Each row below holds a small network's activations on one input, seen along a few directions.
Each table varies a few parts of the input and shows all the possible inputs, shuffled.
Descriptions start from the smaller parts, as in this example, which fits no table here: one of 6 places along a line, together with either a single point or one of 11 places along a line or (one of 3 separate values, together with one of 5 places around a ring).
Shared parts are said once, and a part with two or three values counts as separate values.

Other details of the inputs vary at random and push rows far along two fixed directions, the same in every table; ignore that.

A family of inputs:
R1: [  7.4  12.7   0.9   5.7   3.5  17.7   3.6 -10.6   8.4  -8.8 -11.5  -6.0]
R2: [  3.2  -2.6  11.4   1.8  -1.2   6.4  -4.0  -6.5  16.2 -10.3 -15.1   2.5]
R3: [ 13.4  46.1  55.0 -46.3 -31.1  -9.2  15.9  12.9  -4.1  -7.4 -16.5   9.5]
R4: [  1.6  -4.2   7.1   6.2   3.7   7.0  -2.1  -7.9  14.0 -10.3 -17.0   4.6]
R5: [ 28.1 -14.3   7.4   0.0 -10.6   8.6  -4.3   6.9   6.0  -4.2 -24.7  -3.2]
R6: [-27.5  20.0 -14.9 -29.0  -6.1 -43.5   7.8  29.8 -45.5  38.5  58.3   2.0]
R7: [  1.9  -4.5  10.1  -1.5  -3.4   6.0 -12.3  -8.3  21.8  -8.2 -16.4   2.1]
R8: [  2.4  -2.2   9.5  -5.3  -2.7   6.6 -11.9  -7.1  21.5  -7.2 -16.0   0.4]
R9: [-22.6  15.1  -5.6 -33.9 -18.5 -47.7   5.6  25.3 -43.5  33.3  66.2   2.7]
R10: [  3.6  -2.0  12.6   3.0  -0.4   6.0  -3.7  -7.9  16.8 -10.7 -16.3   1.0]
R11: [ 11.8   8.6  -1.8   3.3  -1.0  14.7   4.5  -8.0   6.1  -6.1 -13.3  -6.1]
R12: [  2.6  56.0  38.3 -47.0 -19.1  -4.1   8.6   9.5   5.3   0.4 -18.5   3.7]
R13: [  1.0  11.4  -4.6   6.3   9.7  15.0  10.9  -7.6   0.9  -6.1 -20.9   1.2]
R14: [  1.2 -58.0 -51.2  55.0  25.4  10.6 -21.6  -7.6   0.8   4.0  30.9 -19.5]
R15: [ -6.7 -68.4 -49.8  49.7  25.0  -2.8 -28.0  -4.4   6.9   7.5  17.1  -8.5]
R16: [ -0.8  16.2   0.1   6.7  10.9  19.6   5.6 -10.8   7.0 -10.0  -9.7  -2.3]
R17: [ -4.0  13.2   2.9   7.0  10.3  16.1   7.9 -11.9   5.4 -11.1  -6.7   0.6]
R18: [ -1.5  20.2  -2.0   4.3  10.7  17.6   8.4  -6.6   4.6  -5.3 -16.8  -0.1]
R19: [  4.9  -0.1   6.8  -4.4  -3.3   9.3 -15.2  -4.7  21.7  -5.3 -17.4  -3.3]
R20: [  5.0   5.4  -2.7   2.7   1.1  13.1  10.9  -8.8   1.9  -6.4 -17.5  -1.4]
R21: [  3.3   9.3   5.5   7.1   2.8  15.0   7.1 -13.2   7.5 -12.0 -11.3  -1.1]
R22: [ -7.0   7.6  -0.4  13.1  13.2  14.5  10.6 -12.6   3.2 -11.2 -14.7   6.5]
R23: [ -2.0  -1.9   5.6   1.6   3.8   2.2  -0.4  -8.6  13.5  -6.9 -24.0   7.6]
R24: [ 22.8 -16.5  16.2  -0.3 -13.8   5.6  -0.1   3.7   4.6  -8.2 -24.6   4.0]
R25: [  1.6  -2.0   6.3   2.6   3.4   7.5  -2.8  -5.9  13.3  -7.9 -15.6   3.0]
R26: [ 19.3  -9.6  20.9   2.2 -10.0   6.7  -1.8   0.8   8.5 -14.0 -14.0   1.9]
R27: [  6.4   2.6   1.6   2.5   4.2  10.1  -5.1  -2.2  14.9  -5.1 -17.3  -2.3]
R28: [-10.1   4.7  14.7 -38.6 -25.9 -50.2  -2.0  38.0 -38.1  28.0  61.2   2.7]
R29: [-33.1  28.5  -6.9 -31.4  -5.0 -41.3   8.0  26.1 -42.6  33.7  58.9   4.5]
R30: [ -6.7  13.2   4.4   9.2  11.1  14.2  12.4 -12.4   3.5 -10.4 -16.7   6.7]
R31: [ -4.2  12.6   5.0   8.0  10.5  15.9   8.7 -14.2   5.4 -13.5  -8.7   2.0]
R32: [  9.8   6.6  -8.3   4.4   3.9  16.7   6.6  -6.3   3.6  -6.5 -19.2  -6.9]
R33: [  3.8   9.3   4.7   6.4   3.4  13.5   7.2 -13.5   7.1 -12.5 -10.0   0.1]
R34: [ -3.1 -66.4 -45.0  49.8  23.2   0.3 -27.8  -3.0   7.4   5.3  23.7 -10.7]
R35: [  8.5   5.1   3.5   4.8  -1.2  13.9   7.2 -12.4   5.6 -11.1 -16.0  -1.4]
R36: [ -6.3  10.2  -1.0   9.9  12.7  14.1  10.8 -10.4   2.8  -8.9 -13.0   4.1]
R37: [ -1.9  -2.7   3.5   1.8   4.9   5.1  -1.5  -6.4  13.2  -5.6 -23.3   5.3]
R38: [-37.2 -41.8 -50.1  11.8   8.9 -53.3  -8.5  23.6 -53.0  43.9  92.4   1.2]
R39: [  4.3   7.2   0.5   3.7  -0.6  11.6  11.9  -9.4   2.9  -8.5 -18.1   2.6]
R40: [ -8.7  69.0  39.0 -41.8 -11.5   0.0  26.0  -1.7  -5.7  -6.5 -12.2  11.3]
R41: [ 21.5  42.4  45.5 -50.6 -32.8  -5.2  13.8  16.2  -6.1  -0.5 -30.5   7.4]
R42: [ -6.7  56.7  41.7 -47.1 -18.2 -10.6  16.7   2.5   3.1  -1.1 -30.3  16.3]
R43: [-16.7  19.7 -10.2 -33.7 -16.6 -41.2   2.2  28.7 -39.8  36.1  60.9  -5.6]
R44: [ 1.4 17.5 -1.2  6.5 11.9 19.8  5.7 -9.4  8.1 -8.9 -9.5 -4.1]
R45: [  3.9  10.1   3.6   5.9   2.8  16.0   6.7 -11.5   7.0  -9.7 -10.3  -3.3]
R46: [ -5.6   6.3   7.9 -36.1 -23.7 -46.6  -6.1  40.2 -36.5  30.5  59.9  -2.9]
R47: [-10.3 -65.5 -54.2  57.8  30.3   2.9 -11.1  -8.5  -7.7   6.9  24.8  -7.5]
R48: [  1.7  -6.0   9.8  -0.9  -2.2   7.1 -12.1  -7.8  22.3  -9.2 -16.0   3.7]
R49: [  1.8  -2.2   8.2   3.8   4.1   6.0  -0.3  -7.8  15.1 -10.1 -17.3   6.1]
R50: [  9.8   3.2  -0.7   4.7  -0.3  14.2   6.8  -9.9   5.9  -8.8 -12.4  -3.1]
R51: [  3.0   4.8   1.1  -1.2   4.5   7.6  -4.0  -3.1  15.4  -2.6 -25.6   0.7]
R52: [  8.0  10.3  -4.0   3.0  -0.2  15.1   8.5  -7.0   3.9  -6.1 -20.3  -4.1]
R53: [ 22.1  -7.5  14.7   2.2  -7.9  10.5  -4.3   3.8   8.6 -12.8 -15.4  -3.8]
R54: [-26.0  17.5  -6.6 -34.1 -16.7 -46.9  10.0  25.2 -45.6  33.8  58.6   4.3]
R55: [ -1.2 -69.2 -45.5  44.4  17.9   1.3 -39.9  -1.4  15.3   7.8  25.9 -15.0]
R56: [ -4.4 -72.6 -41.0  49.3  20.4  -2.0 -28.8  -4.7   8.0   2.8  27.5 -12.0]
R57: [ 15.6 -87.3 -36.3  48.1   7.7  -3.9 -25.0   5.4  -3.2   6.0  19.2  -9.0]
R58: [ 22.7 -15.1  16.1  -2.1 -13.5   3.5   0.7   3.2   4.8  -8.1 -24.1   4.5]
R59: [-23.2  15.4   1.9 -39.6 -16.7 -47.9  -7.3  31.5 -29.9  33.4  58.8  -0.3]
R60: [ -2.0   7.9  -0.3   8.8   8.4  11.1  14.9 -10.9   1.4  -7.6 -19.8   6.4]
Each input here is: one of 5 places along a line, together with either one of 2 separate values or one of 4 places along a line or one of 6 places around a ring.
Changing only the place on the line of 5 turns R53 into R3. The same change can be made to R15. Which row results? -> R42
Which other rows does R28 become when the choice among 2 separate values takes its other values? List them by row number. -> R57
Which other rows does R3 become when the choice among 2 separate values takes its other values? List them by row number. -> R24
Which other rows does R56 become when the place on the line of 5 takes its other values? List them by row number. -> R2, R10, R12, R59
Which other rows agree with R9 in the place on the line of 5? List them by row number. -> R2, R22, R23, R26, R33, R38, R39, R40, R48, R49, R58
Which other rows agree with R6 in the place on the line of 5? List them by row number. -> R5, R12, R14, R18, R27, R32, R43, R44, R46, R51, R55

A family of inputs:
R61: [ 36.9  20.4  11.4  -1.3  -1.0  40.7  14.5 -12.6  20.9 -23.0 -72.8  -2.0]
R62: [  9.8  40.6  31.0 -41.2 -17.5   5.8  -3.3   3.2  25.7  -4.1 -31.1  -2.2]
R63: [  4.5  48.7  19.7 -18.7  -5.6  11.6  30.7  -8.0  -6.7  -7.4 -18.3   5.5]
R64: [  9.3 -71.5 -46.4  44.4  13.6  -9.4 -16.5  13.7 -19.3  17.3  28.0  -7.6]
R65: [-16.1 -18.1 -49.5  39.5  30.1  11.2   2.0  -4.2 -19.0   8.6  38.9 -12.7]
R66: [-18.6  35.2  32.2 -32.0 -10.1  -1.6  14.9 -14.6  14.5  -9.9 -44.8  23.9]
R67: [  1.8  15.9  25.6  13.9  20.3  36.3   8.5 -29.0  39.1 -37.7 -53.1  11.4]
R68: [ 10.3 -56.9 -59.2  80.1  36.9  38.1  -7.9 -31.5  11.8 -17.7  -7.9 -18.2]
R69: [  6.5  29.8  53.5 -35.9 -20.5  -4.8   3.3   6.3  17.9 -12.9 -33.4  16.4]
R70: [ 18.9  31.4  28.8  14.0  14.0  47.7  34.1 -27.4  16.9 -40.3 -63.3   7.9]
R71: [-55.8  56.1  -3.0 -49.7  -2.7 -45.9  -0.8  25.8 -36.9  40.5  76.6   3.6]
R72: [ 32.8  39.0  35.0 -32.1 -29.9  14.4  15.8   1.5  -3.3 -13.2 -23.3  -6.2]
R73: [-13.0 -62.3 -46.6  45.3  16.1  -8.7   3.4  -7.4 -16.8  11.0  16.5   4.2]
R74: [ -6.0 -63.7 -44.1  71.1  37.5  24.1 -26.7 -30.2  32.1 -12.3   0.4  -7.9]
R75: [ 48.8  20.6  45.0   1.8 -16.5  47.9  20.8 -19.9  24.9 -41.7 -70.1   2.8]
R76: [-25.0  17.4  26.1 -59.6 -34.5 -68.5 -11.2  40.3 -35.9  34.4  77.9   8.1]
R77: [-11.3   1.2  -5.0 -22.9  -5.1 -22.6 -17.8  18.7   1.8  20.3  11.6  -0.1]
R78: [-28.0  19.6 -10.0 -10.5   6.2 -16.5  -6.0  -1.5  -1.7  10.9  25.1  -3.3]
R79: [ -9.9 -69.8 -34.1  34.0  17.5 -19.7 -38.5   9.6   5.3  15.3  23.1  -4.3]
R80: [ 13.1 -59.2 -47.1  36.3   8.2  -1.4 -17.5   8.4 -12.8  16.3  32.3 -23.5]
R81: [-19.5  33.5  23.7 -70.2 -39.6 -60.0 -12.6  38.6 -32.0  39.7  75.1  -0.8]
R82: [ 10.5  -8.1  13.1  -6.1 -17.2 -18.8  10.6  20.2 -26.5   5.8  12.6   5.1]
What is each input in this table made of? -> one of 2 separate values, together with either a single point or one of 4 places along a line or one of 6 places around a ring
Changing only the choice among 2 separate values turns R65 into R71. The same change can be made to R63. Which row results? -> R74
Which other rows does R76 become when the choice among 2 separate values takes its other values? List them by row number. -> R75
Start at R76 and move only the place on the ring of 6, one step at a time. The first step leads to R81. Which rows follow, in order? -> R62, R77, R79, R69
